A small network was shown many inputs. Here are its activations along a few directions, one row for each input.
In each table, some parts of the input vary, and every possible input appears once, in random order.
A made-up example of a description, with smaller parts first: one of 2 separate values, together with either a single point or one of 11 places along a line or (one of 6 places along a line, together with one of 8 places around a ring).
Shared parts are said once, and a part with two or three values counts as separate values.

Rows:
R1: [  1 -29   0   2  -6   2  29  13  -2  -9   6 -14 -20   1]
R2: [-17   8  -9  -2   9 -20 -16 -52 -14 -25 -19  -9  16  19]
R3: [ 24   5   2  21 -23  17  -7  48  18   9   2   9 -10  21]
R4: [ 11  -6  17 -31  11 -23  56   1  15  31  36 -29  21 -38]
R5: [-10 -18  -6  -2   6  -4 -11  -4 -20  -5  -1   5 -19 -27]
R6: [ -7  11  28 -28  10 -18  47  -7  25  36   3 -26  45 -12]
R7: [ -9  -5   0  -4  -8 -13  19 -32   3 -24 -12 -25  14  49]
R8: [ -8 -21   3   1   6   0   9   5  -7 -12   8  -4 -18 -14]
R9: [-27  -4  14   3   8  -4 -10  -4  -4  -4 -17  19   4  11]
R10: [  7  -4  -7   8  -7  11  -4  17  -7  -8  20  -1 -16 -12]
R11: [-13   0  -1  -3  -2  -8  11 -37   5 -24 -12 -17  15  37]
R12: [ 21  20  -4  15  -8  18 -44  27   1  14  -4  32 -10  -7]
R13: [ -8 -19   3  -6  11   3  -2  -1 -12 -10   6   2 -15 -17]
R14: [ 13   4 -20   7   2  13 -23   3 -13  -1  12   9 -18 -21]
R15: [ 12 -13 -17  18 -13  13  13  17  11  -6  13 -13 -22   2]
R16: [ 19  26  -6  13  -4  14 -47  28 -14  19  -8  33 -19  -6]
R17: [-16   2   0  -7  -1 -12   3 -42  -3 -26 -11 -13  19  26]
R18: [ 18  13   4  17 -16  17 -26  38  10   8   1  21  -7   1]
R19: [ 18  18   5  14  -4  19 -37  33   8   9  -1  27  -9  -2]
R20: [  8   8 -18   4   5   7 -26   7 -30   4  10  10 -25 -19]
R21: [  0 -25  -7  -2  -6   8  23   5  -6  -7   8  -1 -16  -9]
R22: [ 25   9  -5  20 -23  22 -14  42  13  10  -1  19  -9   9]
R23: [ 22  10   8 -22   6 -17  43  18  20  29  45 -29  20 -36]
R24: [  6   2 -10   9   1  11 -16   7  -2 -11  14   1 -20 -22]
R25: [  4  19  21 -30   8 -30  48 -48  19  18   9 -48  56  -2]
R26: [-20  -8  11   1  -3   3   1  -6  10  -4 -20  16   4  11]
R27: [-22  -2  -2  -2  11  -5 -21 -19 -16   7 -27  22   2   4]
R28: [ 28  30  12 -21   1  -6  24  43  36  37  20 -17  29 -25]
R29: [ 14  -7 -16  11 -14  16   8  21  -3  -6  18  -2 -18  -5]
R30: [-16  12 -13 -12  11 -18 -19 -52 -25 -16 -20  -3  14  20]
R31: [-16   6  -1  -8  10 -14  -7 -46  -6 -25 -14  -6  22  25]
R32: [-15 -14  11   6   1   5  10  -1   8  -2 -19  10   9  26]
R33: [-11 -12 -10  -1  16   0 -14  -7 -25  -1   1   5 -25 -21]
R34: [-12 -17   7   8  -7   1  21   0  16  -1 -20   0   1  25]
R35: [-26  -3   6   5  10  -5 -20 -16  -6  -2 -23  16   3   6]
Question: What do these inputs look like to the network?
Answer: one of 5 places along a line, together with either a single point or one of 6 places along a line
Question: The inputs of R17 and R26 match in every part but the place on the line of 5. If R31 is changed in the same way as R17 into R26, which row does it become?
Answer: R9
Question: Start at R16 and move only the place on the line of 6, one step at a time. The first step leads to R12. Which rows follow, in order?
Answer: R19, R18, R22, R3
Question: List by row number the other rows that have the place on the line of 5 in common with R5.
Answer: R1, R4, R8, R13, R21, R33

Rows:
R36: [  4 -19  -5  10 -20   9  19  -8   0 -25  29 -16 -21 -14]
R37: [ -3  14  -5 -19  18 -10 -16   0 -22  15  18  -1   4 -46]
R38: [  7   1   4  -7   1  -6  30 -19  17   9  -1 -20  34  16]
R39: [ -5  -9   4   4   0 -34   1 -29   3 -22 -18 -18   2  12]
R40: [ 17   1 -13   8  -1  18 -31  23 -27  -3   5  26 -18  10]
R41: [ 11   3   3   2  -6  24 -23  51  -5   7   0  16  -2   6]
R42: [-19  -1  21  -2  13 -25  20 -33  10  -8   0   7  18   8]
R43: [-11  10  -9 -11  -1  -2 -10 -25  -3 -15 -26   7   7  10]
R44: [  9  31   7 -15   2  -6  18  -5  20  19   6 -22  35   7]
R45: [ 11 -25   6 -13   2 -16  42   2  11  22   7 -17 -13 -27]
R46: [-2  6  1  6 -6 27 -5 58 18  7  7 14 -3 -3]
R47: [ -1  -3 -31  26   1  21 -28   7 -17   0   4  22 -30   2]
R48: [-18  -8  16  13  -3  -1 -19 -24  -6  -5 -31   3 -12  19]
Question: What do these inputs look like to the network?
Answer: either one of 3 separate values or one of 4 places along a line or one of 6 places along a line
Question: Start at R46 and move only the place on the line of 4, one step at a time. The first step leads to R41. Which rows follow, in order?
Answer: R40, R47
Question: Start at R48 and move only the place on the line of 6, one step at a time. The first step leads to R43. Which rows follow, in order?
Answer: R39, R42, R38, R44

Rows:
R49: [ -6  -7   8 -14   4 -15  31  -7   6  -1  16 -19  13  -7]
R50: [ 15  -5  -3   9 -12  19 -12  20  -2   5  10  11 -23 -28]
R51: [  0   3  10  -7   3  -9  21 -15  10  12  -2 -18  16   9]
R52: [ -8   3  13 -14  -6  -8  20  -7  18   6  -9  -1  27  10]
R53: [ 12   6  -5  17   3  11 -22  24  -3  15  -2  14 -14   6]
R54: [ 12   8  -7   8   0   8 -21  23  -4  -1   4   7 -11 -10]
R55: [  6   5 -15   8   1  13 -12  29   1  -1  11   7 -18 -18]
R56: [-26   3  -2  -9  14 -18 -18 -51 -22 -15 -23   7  13   5]
R57: [  2 -11   9 -13   2  -8  32 -12   7   3  13 -21  11 -17]
R58: [ 12  10   2  17  -3  15 -26  28   4   9  -8  16  -8   9]
R59: [-22 -21 -13  17  -5   8 -16 -18 -18 -35 -21  15 -22  34]
R60: [  3   6   4 -18  -1 -15  24 -14   2   3  12 -18  17   5]
Question: The inputs of R54 and R60 match in every part but one. If R58 is changed in the same way as R54 into R60, which row does it become?
Answer: R52
Question: What do these inputs look like to the network?
Answer: one of 2 separate values, together with either a single point or one of 5 places along a line
Question: Which other rows does R59 become when the choice among 2 separate values takes its other values? List them by row number.
Answer: R56
